A small network was shown many inputs. Here are its activations along a few directions, one row for each input.
In each table, some parts of the input vary, and every possible input appears once, in random order.
Descriptions start from the smaller parts, as in this example, which fits no table here: one of 3 separate values, together with either a single point or one of 11 places along a line or (one of 4 places along a line, together with one of 8 places around a ring).
Shared parts are said once, and a part with two or three values counts as separate values.
(in the rows, 128 means zero)

Other details of the inputs shift rows strongly along two fixed directions, in all tables alike. That doesn't count.

A family of inputs:
row 1: [ 68 196  56  91 126 185 146 128  98 168 151 161  37 121]
row 2: [158  75 217 148 156  88 143 129 150  88 139  90 198 166]
row 3: [165 100 171 100 141  97 111 135 125  92 168  64 229 168]
row 4: [158 141  92 114  60 113  74 151 175  78 161 131  90 170]
row 5: [191  83 156 148 109 100 144  81 100  53  32  58 235  91]
row 6: [164 104 130 173  87 120  92 153 176  76 135 156  56 159]
row 7: [ 65 178  71 117 121 170 146 129 154 212 159 181  55 100]
row 8: [ 45 151  69  97 132 177 146 139  94 139 113 189  44  92]
row 9: [140 142  98 175  87 162  57 154 211 100 160 140 108 149]
row 10: [ 83 113 182 106 205 124 225 113  75 185 146 122 146 105]
row 11: [127  59 179 111 147 107 113 138 131  67 119  98 235 153]
row 12: [ 75 175  73 112 118 154 146 137 143 211 171 178  51  83]
row 13: [ 77 152 144  62 191 139 188 103  67 195 151 103 178 133]
row 14: [152 102  92 147  92 110  49 168 142  61  98 166  86 148]
row 15: [131  97 102 121  65 107  76 161 169  51 123 161  93 139]
row 16: [146 174 143 139 157 147 211  57  88 230  74  76 193  49]
row 17: [177 109 182 108 150  93  85 128 112 102 146  74 219 177]
row 18: [143  96 121 170  81 140 118 152 200  67 146 148  72 167]
row 19: [156 106 195 138 149  92  94 130 174 133 160  87 237 151]
row 20: [204 122  99 210  37 135 149  99 171  59  60 108  72 103]
row 21: [181 114 187 166 172  94  68 135 143 143 135  98 232 160]
row 22: [ 86 185  83 120 126 150 120 130 128 222 149 190  40  92]
row 23: [138 175 124 103 146 134 217  50  38 186  67  61 183  70]
row 24: [ 56 135  66  78 115 143 158 145  95 146 129 193  39  77]
row 25: [143 110 121 184  95 158 105 154 189  56 141 143  70 164]
row 26: [173 110 120 191 103 116  86 159 166  79 120 157  56 169]
row 27: [109 164 146  82 212 116 155 110  33 207 126 112 164 134]
row 28: [ 73 114 166  71 203 113 162 115  38 177 103 140 166  94]
Each input here is: one of 4 separate values, together with either a single point or one of 6 places along a line.
Q: The inputs of row 15 and row 2 match in every part but the choice among 4 separate values. If row 5 is changed in the same way as row 15 into row 2, which row does it become?
A: row 20
Q: Change only the place on the line of 6 in row 28. List by row number the other rows that result.
A: row 8, row 11, row 14, row 15, row 24
Q: Change only the choice among 4 separate values in row 10. List by row number the other rows that result.
A: row 3, row 12, row 24
Q: Change only the choice among 4 separate values in row 26. List by row number the other rows that result.
A: row 14, row 21, row 27

A family of inputs:
row 29: [108 130 131 107 134 130 142 125 112 136 134 149  86 141]
row 30: [ 84 145 110  99 137 149 141 131 104 179 136 159  98  86]
row 31: [ 97 154 113 112 146 139 134 114 112 177 133 129 140 121]
row 32: [155  86 188 123 159  84 122 140 120  90 140  94 221 164]
row 33: [136 128 116 136  81 139 147 113 153  98 108 120 101 116]
row 34: [ 82 140 109  98 157 140 134 131 105 151 124 151 121 113]
row 35: [185  97 182 149 149  95 109 110 100  96  92  73 225 125]
row 36: [ 93 137 115  88 151 139 144 126  84 152 126 137 110 136]
row 37: [ 81 144 118 120 157 144 171 135  96 158 134 161  76 119]
row 38: [175 123 123 169  84 114  96 124 154  87  88 134 102 129]
row 39: [ 96 136 132 114 132 123 143 138 117 136 130 152  93 134]
row 40: [180 140 130 145 100 123  80 138 167 106 150  99 145 151]
row 41: [167 127 102 153  92 122  92 125 136  93  82 127 125 129]
row 42: [144 127 100 131  83 142 130 118 142  80 109 108 141 124]
row 43: [166 111 122 142  73 128 116 125 149  61 119  92 149 123]
row 44: [137 117  86 140  69 134  91 159 181 106 145 169  76 125]
row 45: [115 148 110 147 146 141 172 106  89 172  85 146  77  89]
row 46: [138 113 117 135 104 121  75 155 159  76 138 136 117 135]
row 47: [146 101 124 134  97 131  75 149 169  91 130 128 159 146]
row 48: [ 81 150 100 117 124 140 134 136 137 144 130 182  50 107]
row 49: [138 101 141 157 122 136 108 145 166 106 139 136 136 135]
row 50: [159 123 126 149  98 117  74 134 167  99 148 109 149 146]
row 51: [109 132 130 107 139 121 129 141  99 126 136 133 122 128]
row 52: [ 83 139 113 128 158 148 154 135 119 152 132 168  79 107]
row 53: [147 100 149 148  99 122  86 144 181  93 137 138 142 142]
row 54: [135 148 174 105 192 126 148 102  94 180 134  80 227 138]
row 55: [100 147 122 142 153 146 155 115 121 178 144 139 112 117]
row 56: [102 116 175  91 195 112 151 123  71 144 123  98 216 143]
row 57: [153 108 118 124  97 123  83 148 138  75 142 125 104 158]
row 58: [147  96 128 139 110 105  89 157 171  77 138 131 139 147]
row 59: [180 112 191 161 163 121 123 122 144 123 150  71 224 164]
row 60: [138 109 119 142 114 137 118 143 142  95 139 142  82 160]
row 61: [ 96 156 134 123 147 132 149 106 121 183 140 142 119 115]
row 62: [121 120 176 116 188 104 157 105 100 179 144  90 219 126]
row 63: [128 163 123 115 147 129 155 120 118 189 148 122 126 121]
row 64: [122  99 190  89 200  98 168 115  71 154 135  92 205 144]
row 65: [171 131  74 161  62 119 100 135 155  98  96 156  58 116]
row 66: [101 147  94 105 117 140 197 104 102 159 112 131  94  84]
row 67: [104 147  82 137  98 165 179 116 129 136 110 139  49  94]
row 68: [118 171 132 121 143 139 151 113 125 186 141 132 108 123]
Q: Describe the family of inputs behind these rows.
A: one of 5 places along a line, together with either one of 2 separate values or one of 6 places along a line
Q: The inputs of row 56 and row 37 match in every part but the place on the line of 5. If row 42 is changed in the same way as row 56 into row 37, which row does it become?
A: row 67
Q: Change only the place on the line of 5 in row 35. List by row number the other rows that result.
A: row 38, row 41, row 45, row 65
Q: Change only the choice among 2 separate values in row 65. List by row number the other rows that result.
A: row 66
Q: Change only the place on the line of 6 in row 58. List by row number the other rows that result.
A: row 32, row 44, row 62, row 63, row 64
Q: Change only the place on the line of 6 in row 36. List by row number the other rows that result.
A: row 31, row 34, row 47, row 54, row 56

A family of inputs:
row 69: [107 131 120 121 121 146 158 120 127 144 127 140 102 111]
row 70: [114 118 146 126 164 118 150 124 109 155 120 131 152 124]
row 71: [137 120 126 151 114 126 105 136 154 105 120 138 117 147]
row 72: [122 123 148 130 157 129 166 114 100 134 118 110 150 116]
row 73: [103 136 110 131 140 144 148 130 124 145 128 145 103 122]
row 74: [150 107 126 147 107 125 111 138 146 105 120 137 114 132]
row 75: [106 128 137 102 149 126 149 118 114 147 129 114 168 126]
row 76: [121 140 105 115 122 122 143 123 101 140 111 142 101 106]
row 77: [116 135 122 125 139 126 141 134 118 157 138 150  92 127]
row 78: [139 128 117 120  99 126 107 138 154 106 150 122 123 150]
row 79: [150 128 118 136  99 119 104 128 136  90 110 123 119 134]
row 80: [119 122 157 126 158 132 149 113 104 147 111 123 145 120]
row 81: [136 119 127 150 117 134 106 145 156 102 144 132 117 135]
row 82: [143 121 125 146 116 132 112 143 152 105 148 128 112 152]
row 83: [113 132 116 130 133 150 150 124 117 141 124 141  99 113]
row 84: [151 114 114 131 102 122  99 137 137 104 119 133 122 131]
row 85: [146 120 110 134 103 139 105 135 139  96 126 124 125 134]
row 86: [137 123 136 149 115 126  98 139 154 106 133 139 114 137]
row 87: [145 110 140 131 137 121 109 133 135 100 128 103 183 149]
row 88: [147 101 163 144 141 107 108 139 141 112 135 118 165 137]
row 89: [112 152 116 110 134 132 126 127 110 152 133 143  99 132]
row 90: [106 140 123 117 129 137 154 127 131 151 148 140  98 129]
row 91: [148 105 149 121 118 122 118 123 138  99 128  98 182 138]
row 92: [131 118 131 140 105 129 113 140 166 104 147 131 121 133]
row 93: [105 146 108 114 135 142 128 133 115 145 140 141 108 112]
row 94: [145 154 147 147 151 133 152 104 128 185 126 104 161 112]
row 95: [143 125 112 127  89 123 121 127 146  90 124 117 124 129]
row 96: [112 148 107 110 135 140 134 132 111 148 144 136 103 130]
row 97: [158  96 205 138 172 101 119 123 125 111 133  83 219 166]
row 98: [130 112 194 125 186 108 166 102  86 139 105  90 203 124]
row 99: [104 147 107 115 133 134 128 125 114 148 116 147 107 124]
row 100: [148 125 109 137 100 128 114 133 135  88 121 118 122 131]
row 101: [143 160 134 134 144 130 138 100 118 184 126  98 169 111]
row 102: [122 130 143 105 159 114 136 127  97 158 135 123 151 132]
row 103: [153 112 124 150 105 114 120 136 143  97 114 131 110 129]
row 104: [145 116 126 143  95 125 131 128 157  89 125 121 118 131]
row 105: [131 116 122 142 104 130 121 136 167 103 134 131 124 142]
row 106: [100 145 113 105 123 137 135 128 126 147 144 140 112 111]
row 107: [113 143 113 114 126 140 130 119 106 144 112 142 103 115]
row 108: [105 150 117 113 134 134 120 128 113 149 129 148 104 114]
row 109: [109 141 111 112 134 126 123 135 113 153 133 150 105 109]
row 110: [109 139 102 113 133 126 131 131 113 152 120 150 108 118]
Q: Describe the family of inputs behind these rows.
A: one of 2 separate values, together with either a single point or (one of 4 places along a line, together with one of 5 places along a line)
Q: The inputs of row 103 and row 76 match in every part but the choice among 2 separate values. If row 88 is changed in the same way as row 103 into row 76, which row does it become?
A: row 109
Q: The inputs of row 92 and row 106 match in every part but the choice among 2 separate values. If row 82 is changed in the same way as row 92 into row 106, which row does it become?
A: row 96
Q: Change only the place on the line of 4 in row 102. List by row number the other rows that result.
A: row 78, row 89, row 96
Q: Change only the place on the line of 5 in row 73. List by row number the other rows that result.
A: row 72, row 81, row 82, row 83

A family of inputs:
row 111: [100 101 178 118 176 121 149 130 113 133 138 126 163 140]
row 112: [141 127 127 144 123 135 129 117 138 121 111 117 150 121]
row 113: [167 103 135 171  82 118  64 159 211  60 156 132 110 175]
row 114: [ 96 126 143  96 172 131 158 131  97 155 147 127 147 123]
row 115: [113 123 173 109 200 119 142 125  84 181 141 120 181 134]
row 116: [146 118 181 129 164 111 150 102 105 137 116  80 208 116]
row 117: [ 84 179  79 110 117 155 177 108  85 186 114 167  34  77]
row 118: [ 98 172  77 123 116 164 164 112 102 177 113 159  42  93]
row 119: [153 127 139 149 119 129 124 116 134 113 117 105 151 125]
row 120: [150  94 155 133 130 108 128 122 123  94 104  96 185 135]
row 121: [141 140  87 139  77 138 114 135 148  98 111 148  63 114]
row 122: [ 72 166  76 106 123 164 177 112  82 176 105 174  36  77]
row 123: [150 115 147 120 127 117  79 143 151 103 153 107 173 173]
row 124: [108 164  84 130 122 147 155 110 118 159 114 148  71  98]
row 125: [ 95 133  97 116 130 131 113 150 122 139 138 175  68 122]
row 126: [160 109 107 144  71 117  99 137 161  70 111 135 106 131]
row 127: [117 105 187 132 173 118 139 126 136 141 144 113 191 144]
row 128: [114 153  79 128 110 149 147 123 119 134 107 155  63 107]
row 129: [162 107 137 153 105 117 111 127 157  98 113 103 170 134]
row 130: [ 94 130 166  80 191 118 147 122  82 165 140 112 192 135]
row 131: [107 137 130 105 142 131 107 137 135 146 149 132 150 139]
row 132: [187 107 112 171  58 128  72 148 182  38 113 118 115 153]
row 133: [137 126 103 149 100 128  72 162 172 111 146 159  92 141]
row 134: [145 128 138 130 124 114 142 113 116 127 115 113 144 121]
row 135: [132 139 119 133 123 126 143 115 125 143 114 120 125 114]
row 136: [183 121 102 163  60 130  83 140 179  70 120 124  96 142]
row 137: [140 124  99 139  85 131  91 156 168  88 163 143  82 152]
row 138: [123 146  97 120 106 130 149 122 117 137 107 150  82 104]
row 139: [149 129 131 131 118 121 137 114 127 131 117 115 137 124]
row 140: [160 106 166 145 131 116 118 116 140 107 115  90 199 125]
row 141: [130 113 172 124 179 111 116 133 114 152 147 115 185 141]
row 142: [101 126 133 123 142 133 140 140 132 135 140 153  94 136]
row 143: [125 116 136 129 131 127 117 141 149 123 157 123 154 136]
row 144: [102 156  95 104 114 136 106 142 130 138 154 159  79 141]
row 145: [ 88 149 110 124 134 140 148 137 128 157 146 168  54 128]
row 146: [161  97 134 149 105 120 107 129 147  68 107 108 158 142]
row 147: [143 139  96 147  98 133 123 125 139 107 114 132  93 129]
row 148: [108 105 178  88 180 109 122 126  99 131 141 100 218 149]
row 149: [133 128 147 126 147 114 159 110  99 143 109 101 165 122]
row 150: [127 129 149 123 145 122 159 105 109 158 111 114 170 102]
row 151: [125 134 139 116 157 124 171 103  92 170 108 108 157 115]
row 152: [177 117 118 156  79 113  96 127 173  84 122 118 127 136]
row 153: [153 114 119 150 102 115  68 160 162  90 150 145 106 162]
row 154: [138 118 134 125 129 129 116 142 144 119 158 119 140 151]
row 155: [123  92 162 112 155 118 126 138 121 109 150 108 184 144]
row 156: [161 123  90 151  63 127  99 145 167  74 110 136  87 138]
row 157: [ 56 189  74  81 139 158 148 128 100 209 152 181  44 103]
row 158: [ 98 172  70 121 120 160 167 111 105 176 111 160  43  96]
row 159: [147 111 143 136 124 119 104 146 159 103 161 110 157 150]
row 160: [153 135 100 156  81 135 108 130 149  90 118 131  89 131]
row 161: [ 97 146 150 117 174 144 182  96  77 189 110 116 165  90]
row 162: [ 96 128 172 112 191 131 167 120 100 177 142 124 152 136]
row 163: [132 103 181 118 184 106 115 141 105 131 137 113 196 148]
row 164: [113 117 157 109 163 123 165 103  83 143 105 109 167 100]
Q: The inputs of row 143 and row 159 match in every part but one. If row 161 is changed in the same way as row 143 into row 159, which row does it become?
A: row 119
Q: Describe the family of inputs behind these rows.
A: one of 6 places along a line, together with either one of 4 separate values or one of 5 places around a ring
Q: Change only the place on the line of 6 in row 139. List by row number the other rows that result.
A: row 126, row 134, row 138, row 150, row 152
Q: Change only the choice among 4 separate values in row 127. List by row number the other rows that result.
A: row 131, row 133, row 143
